These are the activations of a small network on made-up records, seen along a few directions, one row for each record.
Here are examples, each followed by its value of one field, N.
Records without N are marked absent.
The largest differences between rows may come from other fields.
In the rows, zero is written as 500.
Strong random noise was added to every row along 23 fixed directions; ignore it. To show where, here is one row again and again, with new noise each time:
[495, 626, 570, 384, 673, 326, 506, 667, 589, 487, 416, 498, 643, 422, 518,
 657, 607, 590, 599, 266, 432, 565, 568, 513, 458, 488, 662, 618, 535, 446,
 553, 417, 442, 433, 547, 516, 471, 474, 590, 661, 542, 512, 658]
[472, 329, 458, 634, 499, 473, 495, 472, 434, 581, 706, 334, 513, 681, 698,
 534, 463, 546, 425, 627, 358, 551, 669, 520, 577, 373, 353, 534, 473, 260,
 515, 357, 579, 387, 617, 394, 346, 642, 359, 445, 316, 478, 440]
[451, 406, 556, 383, 470, 445, 477, 570, 527, 272, 527, 517, 494, 569, 521,
 783, 436, 511, 573, 430, 377, 548, 617, 486, 461, 517, 492, 566, 515, 433,
 371, 403, 576, 841, 593, 528, 638, 718, 679, 619, 525, 653, 502]
[603, 443, 504, 576, 556, 468, 623, 593, 370, 465, 370, 584, 457, 391, 414,
 439, 366, 506, 561, 511, 528, 536, 602, 370, 447, 589, 324, 429, 642, 315,
 502, 469, 461, 513, 427, 434, 538, 629, 458, 493, 523, 640, 395]
[488, 512, 420, 265, 568, 776, 509, 618, 394, 452, 417, 401, 345, 416, 438,
 469, 656, 583, 446, 686, 650, 591, 430, 846, 580, 498, 404, 511, 524, 856,
 539, 525, 219, 259, 376, 526, 348, 556, 500, 623, 670, 627, 456]
[338, 735, 285, 498, 601, 408, 532, 519, 630, 562, 548, 591, 560, 371, 400,
 349, 586, 315, 522, 610, 588, 436, 441, 257, 394, 602, 298, 516, 666, 596,
 504, 740, 698, 840, 438, 437, 737, 626, 491, 358, 523, 401, 473]
[334, 489, 201, 385, 664, 491, 599, 522, 576, 750, 560, 434, 533, 449, 667,
 276, 621, 521, 372, 691, 715, 466, 505, 563, 515, 653, 566, 526, 654, 508,
 435, 444, 340, 625, 338, 532, 348, 541, 370, 734, 507, 408, 558]
[403, 618, 444, 479, 547, 559, 475, 542, 328, 460, 487, 511, 572, 571, 736,
 546, 490, 433, 491, 322, 658, 555, 480, 243, 544, 764, 547, 269, 433, 724,
 428, 689, 437, 641, 260, 496, 470, 527, 336, 581, 594, 742, 367]
[511, 418, 586, 541, 424, 521, 406, 456, 434, 402, 501, 441, 537, 516, 566,
 500, 506, 383, 560, 432, 469, 541, 602, 525, 610, 467, 456, 537, 383, 541,
 529, 651, 520, 468, 577, 335, 514, 469, 437, 343, 406, 558, 500]
[534, 496, 411, 548, 646, 497, 517, 650, 627, 756, 661, 219, 433, 368, 626,
 389, 266, 485, 395, 547, 602, 370, 166, 672, 717, 663, 429, 319, 624, 605,
 490, 565, 422, 778, 653, 690, 619, 648, 658, 674, 519, 545, 558]
[480, 526, 491, 402, 354, 364, 426, 486, 529, 578, 504, 501, 527, 550, 784,
 402, 592, 366, 478, 396, 683, 539, 431, 334, 507, 591, 525, 398, 380, 521,
 662, 523, 447, 446, 574, 423, 426, 417, 192, 557, 276, 449, 552]
[453, 250, 540, 406, 485, 450, 656, 541, 562, 408, 634, 339, 428, 686, 417,
 504, 535, 589, 615, 532, 408, 583, 636, 544, 594, 305, 550, 587, 484, 316,
 503, 396, 487, 525, 548, 402, 400, 610, 553, 513, 364, 471, 606]
[465, 733, 617, 539, 644, 554, 329, 651, 555, 739, 548, 507, 611, 355, 624,
 700, 530, 345, 397, 313, 450, 439, 501, 763, 460, 534, 657, 616, 445, 526,
 436, 387, 238, 307, 390, 616, 385, 466, 634, 626, 664, 454, 530]
[538, 458, 349, 521, 551, 358, 539, 429, 393, 514, 433, 431, 684, 633, 462,
 685, 483, 810, 571, 487, 505, 381, 528, 525, 489, 426, 752, 539, 543, 373,
 272, 502, 695, 283, 398, 543, 442, 400, 724, 403, 726, 475, 380]
[462, 723, 600, 489, 475, 504, 221, 534, 558, 383, 660, 373, 508, 462, 583,
 509, 560, 468, 404, 547, 493, 632, 405, 532, 522, 364, 519, 450, 402, 723,
 686, 455, 445, 595, 501, 500, 493, 600, 588, 568, 344, 501, 421]
[573, 644, 559, 602, 677, 538, 481, 647, 531, 514, 572, 541, 437, 409, 389,
 531, 449, 454, 461, 460, 403, 516, 688, 436, 515, 478, 678, 673, 642, 380,
 366, 241, 377, 622, 450, 828, 405, 574, 658, 566, 606, 483, 530]
[390, 571, 462, 387, 607, 323, 499, 553, 448, 553, 524, 493, 607, 499, 577,
 490, 464, 498, 487, 637, 754, 413, 457, 328, 432, 632, 437, 427, 533, 386,
 539, 578, 432, 563, 362, 425, 502, 592, 515, 585, 457, 503, 353]
[666, 520, 547, 496, 451, 532, 371, 521, 558, 532, 472, 532, 451, 372, 605,
 406, 488, 318, 526, 343, 566, 528, 415, 479, 472, 580, 672, 434, 382, 695,
 608, 596, 333, 363, 418, 400, 458, 342, 646, 389, 409, 543, 341]
[449, 420, 576, 179, 287, 305, 443, 581, 420, 376, 693, 391, 253, 687, 346,
 593, 552, 271, 574, 551, 832, 356, 497, 512, 534, 532, 471, 656, 256, 264,
 413, 548, 476, 338, 639, 410, 517, 677, 596, 584, 409, 321, 633]
[330, 555, 431, 437, 496, 425, 548, 655, 675, 534, 346, 484, 634, 273, 582,
 442, 690, 534, 477, 330, 672, 548, 322, 816, 731, 504, 585, 459, 613, 690,
 560, 538, 301, 550, 452, 475, 611, 518, 539, 618, 637, 373, 769]
[565, 500, 754, 465, 591, 589, 544, 510, 409, 551, 230, 807, 623, 588, 495,
 535, 512, 540, 583, 544, 577, 544, 268, 297, 574, 495, 640, 274, 373, 543,
 655, 529, 249, 399, 359, 615, 495, 215, 284, 395, 374, 493, 492]
[383, 687, 438, 447, 580, 553, 535, 568, 388, 651, 570, 602, 446, 745, 535,
 663, 561, 543, 442, 475, 539, 555, 322, 349, 292, 605, 484, 295, 348, 418,
 469, 367, 476, 452, 303, 548, 461, 625, 304, 793, 497, 505, 500]
[576, 567, 485, 461, 394, 416, 459, 532, 457, 542, 579, 490, 535, 605, 552,
 710, 473, 442, 495, 549, 491, 422, 453, 423, 357, 514, 401, 496, 440, 436,
 510, 547, 647, 265, 585, 533, 554, 520, 607, 450, 547, 465, 346]
[643, 266, 503, 168, 449, 423, 526, 398, 550, 580, 668, 466, 489, 592, 530,
 492, 457, 425, 581, 834, 384, 447, 521, 443, 338, 482, 580, 562, 471, 455,
 486, 516, 611, 508, 569, 399, 420, 401, 522, 615, 279, 470, 470]
[531, 584, 596, 449, 632, 534, 419, 557, 288, 430, 457, 590, 340, 256, 521,
 590, 273, 639, 486, 446, 412, 456, 444, 563, 514, 588, 312, 358, 631, 651,
 463, 419, 599, 463, 484, 404, 405, 605, 333, 545, 658, 766, 364]

[493, 332, 356, 379, 322, 511, 843, 556, 563, 609, 457, 471, 546, 562, 420,
 428, 602, 447, 582, 445, 485, 597, 447, 511, 472, 473, 523, 319, 634, 537,
 365, 546, 459, 487, 193, 422, 509, 587, 445, 612, 656, 500, 640]	n4
[524, 562, 443, 574, 612, 516, 652, 528, 440, 724, 543, 427, 499, 371, 583,
 353, 343, 518, 459, 427, 486, 413, 606, 456, 430, 677, 490, 460, 686, 423,
 454, 483, 497, 466, 421, 593, 331, 436, 304, 691, 661, 601, 496]	n6
[261, 234, 522, 397, 588, 518, 520, 544, 585, 462, 690, 625, 420, 511, 739,
 642, 487, 385, 439, 538, 462, 409, 562, 598, 779, 560, 520, 585, 514, 556,
 341, 436, 431, 691, 520, 405, 443, 603, 559, 361, 479, 438, 509]	n13
[661, 455, 569, 544, 475, 545, 646, 503, 412, 632, 807, 570, 413, 510, 470,
 307, 450, 345, 382, 763, 316, 571, 658, 317, 434, 534, 610, 465, 545, 351,
 506, 344, 497, 280, 333, 566, 303, 411, 385, 784, 414, 337, 583]	n9
[489, 365, 374, 364, 342, 517, 546, 560, 493, 469, 494, 501, 344, 523, 574,
 543, 555, 436, 507, 487, 556, 548, 541, 562, 451, 498, 301, 484, 533, 527,
 450, 426, 465, 447, 495, 367, 460, 709, 427, 436, 510, 599, 401]	n10
[458, 444, 533, 675, 709, 551, 541, 458, 333, 619, 693, 333, 577, 657, 624,
 491, 282, 496, 443, 644, 472, 392, 689, 298, 539, 583, 374, 492, 502, 305,
 452, 599, 497, 507, 445, 516, 332, 536, 446, 409, 466, 638, 259]	n2
[445, 367, 462, 608, 660, 479, 551, 505, 575, 514, 729, 499, 510, 533, 637,
 537, 446, 552, 455, 493, 288, 527, 648, 504, 517, 527, 632, 566, 509, 389,
 479, 400, 533, 539, 468, 388, 432, 514, 680, 551, 424, 451, 453]	n12
[480, 524, 504, 712, 431, 449, 708, 436, 621, 661, 556, 390, 843, 499, 588,
 319, 410, 478, 498, 567, 394, 567, 620, 311, 224, 468, 440, 343, 640, 352,
 715, 633, 491, 583, 252, 413, 532, 412, 522, 586, 448, 538, 303]	n10
[705, 380, 634, 471, 398, 523, 507, 448, 550, 520, 501, 326, 433, 607, 555,
 428, 329, 430, 714, 169, 429, 555, 394, 285, 430, 486, 619, 263, 332, 649,
 595, 670, 475, 560, 450, 338, 408, 383, 486, 339, 317, 807, 318]	absent
[700, 256, 555, 383, 223, 464, 546, 526, 536, 376, 382, 370, 609, 619, 689,
 599, 499, 568, 561, 519, 470, 630, 594, 500, 581, 404, 577, 486, 549, 487,
 561, 401, 428, 522, 697, 702, 480, 461, 488, 550, 419, 628, 503]	n3
[403, 454, 571, 729, 652, 470, 529, 450, 633, 689, 578, 639, 604, 516, 792,
 646, 346, 681, 320, 605, 226, 448, 542, 533, 337, 508, 333, 547, 557, 193,
 725, 210, 584, 463, 762, 535, 468, 428, 388, 615, 350, 404, 418]	absent
[382, 540, 369, 377, 333, 407, 613, 599, 588, 544, 548, 490, 219, 493, 448,
 476, 601, 496, 431, 343, 667, 458, 446, 582, 443, 453, 365, 514, 588, 435,
 462, 257, 494, 302, 478, 495, 357, 714, 397, 557, 629, 390, 585]	n14
[452, 323, 436, 470, 385, 646, 684, 557, 527, 520, 707, 365, 253, 645, 605,
 354, 440, 306, 480, 586, 566, 517, 569, 354, 563, 573, 232, 433, 529, 556,
 553, 557, 440, 625, 554, 522, 415, 667, 340, 411, 404, 618, 379]	n5
[503, 444, 427, 412, 487, 396, 602, 735, 415, 567, 401, 552, 347, 393, 443,
 477, 544, 489, 570, 297, 680, 563, 352, 615, 653, 548, 462, 323, 549, 417,
 394, 385, 326, 384, 321, 310, 495, 777, 395, 574, 555, 506, 648]	n3
[545, 505, 506, 456, 408, 471, 665, 545, 368, 372, 439, 721, 390, 584, 394,
 476, 573, 392, 610, 535, 538, 536, 579, 128, 547, 555, 315, 478, 534, 483,
 546, 607, 662, 384, 586, 525, 562, 482, 215, 284, 485, 466, 536]	n1
[303, 616, 549, 742, 770, 276, 609, 661, 700, 580, 751, 476, 889, 396, 641,
 476, 596, 406, 414, 477, 395, 505, 697, 353, 705, 474, 694, 621, 657, 368,
 569, 579, 442, 518, 343, 519, 527, 468, 825, 460, 531, 203, 589]	n5
[585, 664, 538, 391, 358, 323, 330, 475, 532, 652, 482, 494, 485, 218, 471,
 292, 488, 278, 445, 528, 636, 409, 574, 556, 393, 471, 517, 618, 616, 397,
 458, 364, 427, 505, 477, 499, 374, 516, 301, 607, 455, 396, 605]	n2
[680, 772, 646, 306, 707, 475, 304, 625, 364, 611, 543, 544, 526, 136, 446,
 514, 399, 323, 484, 591, 445, 479, 333, 479, 399, 595, 406, 354, 563, 826,
 520, 647, 437, 302, 246, 325, 429, 544, 556, 552, 582, 666, 337]	n4
[584, 462, 332, 388, 545, 428, 505, 375, 342, 522, 293, 592, 699, 564, 404,
 478, 624, 622, 546, 815, 554, 539, 477, 412, 356, 485, 445, 469, 504, 433,
 445, 611, 613, 389, 382, 357, 577, 453, 421, 509, 437, 479, 464]	n11
[612, 600, 508, 324, 572, 568, 465, 385, 397, 354, 380, 714, 552, 492, 481,
 547, 623, 627, 528, 645, 359, 574, 602, 340, 311, 592, 620, 607, 488, 696,
 583, 543, 675, 369, 579, 590, 452, 189, 365, 646, 522, 534, 524]	n7
[562, 230, 367, 671, 474, 569, 539, 531, 421, 416, 320, 590, 512, 573, 609,
 621, 417, 466, 467, 544, 563, 525, 483, 546, 622, 752, 308, 459, 463, 355,
 388, 578, 476, 752, 701, 532, 863, 659, 635, 503, 476, 593, 516]	n7
[331, 538, 572, 342, 334, 178, 412, 261, 534, 472, 665, 270, 752, 445, 627,
 291, 424, 572, 520, 612, 766, 229, 585, 386, 605, 402, 729, 552, 590, 565,
 547, 738, 658, 506, 417, 421, 280, 203, 423, 362, 514, 371, 384]	n12
[726, 602, 348, 586, 132, 361, 593, 558, 511, 651, 464, 302, 533, 494, 461,
 381, 488, 479, 473, 416, 638, 535, 382, 548, 289, 516, 461, 351, 538, 310,
 588, 461, 545, 263, 520, 594, 614, 553, 528, 782, 559, 412, 559]	n8
[536, 435, 498, 504, 394, 421, 350, 361, 594, 366, 452, 504, 560, 520, 645,
 397, 512, 467, 470, 603, 636, 476, 521, 352, 557, 501, 605, 568, 458, 542,
 615, 560, 519, 672, 671, 573, 544, 343, 553, 323, 294, 442, 388]	n6
[351, 446, 631, 315, 500, 366, 586, 598, 544, 327, 451, 527, 557, 351, 609,
 429, 606, 696, 425, 590, 703, 556, 424, 597, 685, 440, 505, 414, 596, 632,
 786, 453, 284, 258, 407, 386, 369, 443, 523, 618, 504, 414, 511]	n14
[429, 467, 733, 518, 537, 510, 396, 355, 283, 527, 234, 730, 692, 621, 477,
 541, 458, 555, 518, 597, 609, 522, 523, 393, 443, 476, 583, 395, 368, 210,
 428, 352, 277, 681, 280, 497, 457, 439, 140, 624, 332, 553, 560]	n15
[644, 323, 342, 594, 545, 478, 483, 531, 430, 482, 309, 570, 691, 649, 685,
 656, 564, 633, 525, 541, 356, 718, 479, 384, 645, 491, 494, 370, 538, 444,
 370, 382, 550, 759, 583, 568, 678, 660, 417, 474, 353, 618, 570]	n15
[549, 421, 480, 468, 711, 407, 370, 442, 428, 682, 466, 537, 598, 367, 512,
 494, 445, 461, 505, 664, 438, 377, 494, 604, 569, 529, 439, 588, 532, 402,
 333, 533, 562, 527, 559, 344, 506, 512, 419, 428, 420, 490, 586]	n9
[500, 558, 698, 581, 669, 498, 684, 664, 464, 433, 396, 617, 285, 466, 256,
 375, 439, 499, 554, 262, 639, 545, 450, 408, 418, 700, 452, 450, 352, 222,
 734, 493, 285, 364, 534, 433, 586, 475, 530, 779, 416, 477, 691]	n11
[510, 637, 377, 585, 394, 173, 426, 598, 504, 441, 644, 449, 528, 429, 564,
 527, 537, 457, 501, 308, 511, 527, 588, 324, 588, 450, 551, 500, 610, 400,
 387, 402, 736, 519, 506, 438, 541, 724, 552, 423, 525, 396, 533]	n1
[274, 698, 671, 662, 433, 614, 555, 453, 376, 344, 450, 529, 367, 503, 396,
 348, 505, 561, 411, 322, 691, 479, 592, 496, 550, 551, 460, 519, 430, 450,
 658, 494, 437, 380, 506, 622, 391, 351, 194, 634, 629, 438, 646]	n13
[592, 596, 440, 349, 645, 415, 467, 613, 468, 552, 572, 417, 321, 558, 450,
 581, 471, 564, 543, 487, 566, 443, 495, 412, 313, 550, 433, 586, 460, 380,
 549, 399, 499, 307, 599, 494, 369, 608, 584, 549, 452, 573, 357]	n8

Which value of N does each new row have?
[685, 419, 596, 591, 370, 411, 496, 452, 519, 448, 427, 608, 509, 518, 498,
 506, 367, 489, 485, 526, 571, 424, 556, 341, 450, 517, 670, 539, 523, 274,
 505, 368, 454, 472, 570, 721, 526, 364, 688, 442, 465, 423, 384]	n15
[422, 354, 531, 397, 501, 384, 361, 376, 359, 466, 475, 554, 523, 466, 653,
 578, 414, 409, 495, 563, 661, 278, 559, 586, 536, 724, 383, 630, 354, 392,
 446, 701, 598, 408, 709, 260, 557, 407, 443, 460, 455, 487, 480]	n13
[586, 629, 480, 511, 554, 607, 362, 500, 480, 536, 452, 335, 432, 584, 424,
 477, 651, 551, 548, 417, 440, 632, 500, 601, 422, 329, 442, 579, 345, 583,
 619, 476, 454, 296, 606, 460, 393, 499, 374, 424, 375, 579, 526]	n10
[262, 629, 681, 460, 512, 637, 406, 409, 465, 372, 550, 492, 334, 468, 376,
 471, 418, 507, 488, 449, 598, 398, 501, 606, 370, 489, 368, 526, 382, 597,
 610, 574, 440, 531, 419, 356, 410, 484, 452, 486, 551, 606, 351]	n10
[610, 697, 198, 677, 577, 333, 420, 588, 498, 405, 482, 524, 547, 437, 638,
 387, 666, 547, 372, 511, 619, 657, 517, 190, 572, 624, 506, 484, 598, 541,
 582, 472, 633, 497, 606, 619, 620, 593, 583, 476, 427, 396, 457]	absent
[648, 155, 531, 321, 579, 518, 631, 546, 538, 448, 479, 496, 374, 465, 468,
 452, 451, 502, 577, 596, 495, 529, 350, 617, 560, 599, 488, 425, 411, 577,
 605, 635, 386, 327, 537, 234, 553, 452, 773, 538, 360, 548, 492]	n14
[482, 509, 492, 608, 625, 604, 594, 619, 408, 432, 655, 321, 457, 606, 400,
 515, 493, 410, 498, 549, 443, 559, 773, 434, 535, 560, 326, 659, 520, 364,
 458, 574, 480, 538, 558, 580, 505, 691, 581, 563, 550, 579, 531]	n15
[381, 648, 631, 559, 444, 429, 583, 629, 439, 497, 566, 416, 698, 506, 530,
 552, 594, 329, 543, 300, 440, 626, 537, 436, 544, 508, 352, 379, 438, 500,
 602, 721, 514, 386, 383, 314, 586, 583, 344, 608, 545, 502, 678]	n6
[416, 657, 509, 303, 523, 489, 414, 580, 575, 662, 804, 389, 374, 605, 335,
 637, 489, 388, 428, 655, 622, 349, 441, 608, 229, 430, 638, 596, 418, 375,
 365, 326, 323, 403, 201, 567, 333, 687, 875, 670, 583, 374, 300]	n3
[580, 387, 339, 481, 496, 490, 585, 421, 726, 612, 389, 558, 506, 553, 519,
 466, 521, 523, 581, 569, 362, 509, 447, 400, 293, 425, 367, 534, 589, 475,
 589, 484, 632, 642, 663, 472, 583, 464, 509, 276, 341, 521, 382]	n13
[391, 568, 355, 778, 592, 718, 630, 402, 671, 613, 559, 617, 437, 547, 397,
 420, 461, 507, 467, 350, 312, 487, 503, 423, 330, 537, 655, 470, 563, 548,
 372, 456, 565, 800, 275, 611, 544, 440, 632, 439, 644, 497, 422]	n7
[526, 559, 495, 390, 520, 483, 572, 548, 552, 334, 493, 591, 460, 601, 494,
 567, 602, 448, 559, 521, 518, 522, 563, 211, 417, 641, 417, 619, 464, 577,
 672, 658, 618, 493, 750, 628, 620, 394, 538, 470, 462, 489, 505]	n7
[725, 610, 548, 522, 359, 496, 405, 562, 440, 557, 570, 671, 229, 385, 436,
 548, 346, 227, 449, 384, 610, 314, 398, 431, 373, 715, 536, 508, 406, 478,
 426, 499, 511, 218, 570, 622, 557, 423, 682, 445, 620, 422, 376]	n10
[665, 405, 153, 461, 462, 643, 403, 475, 535, 537, 544, 526, 233, 510, 656,
 525, 556, 454, 464, 406, 366, 559, 424, 588, 559, 664, 586, 522, 484, 783,
 264, 427, 701, 642, 714, 581, 557, 566, 484, 492, 509, 580, 563]	n1
[537, 480, 512, 354, 471, 404, 418, 427, 589, 515, 446, 598, 600, 378, 541,
 607, 488, 635, 479, 647, 329, 468, 337, 646, 521, 419, 536, 489, 620, 594,
 456, 385, 701, 686, 691, 580, 617, 453, 432, 627, 489, 429, 676]	absent
[593, 411, 816, 699, 466, 551, 335, 470, 370, 278, 391, 708, 432, 433, 662,
 528, 334, 627, 408, 366, 464, 624, 476, 472, 648, 462, 637, 309, 364, 478,
 674, 266, 300, 400, 468, 455, 409, 391, 485, 467, 327, 586, 352]	n11
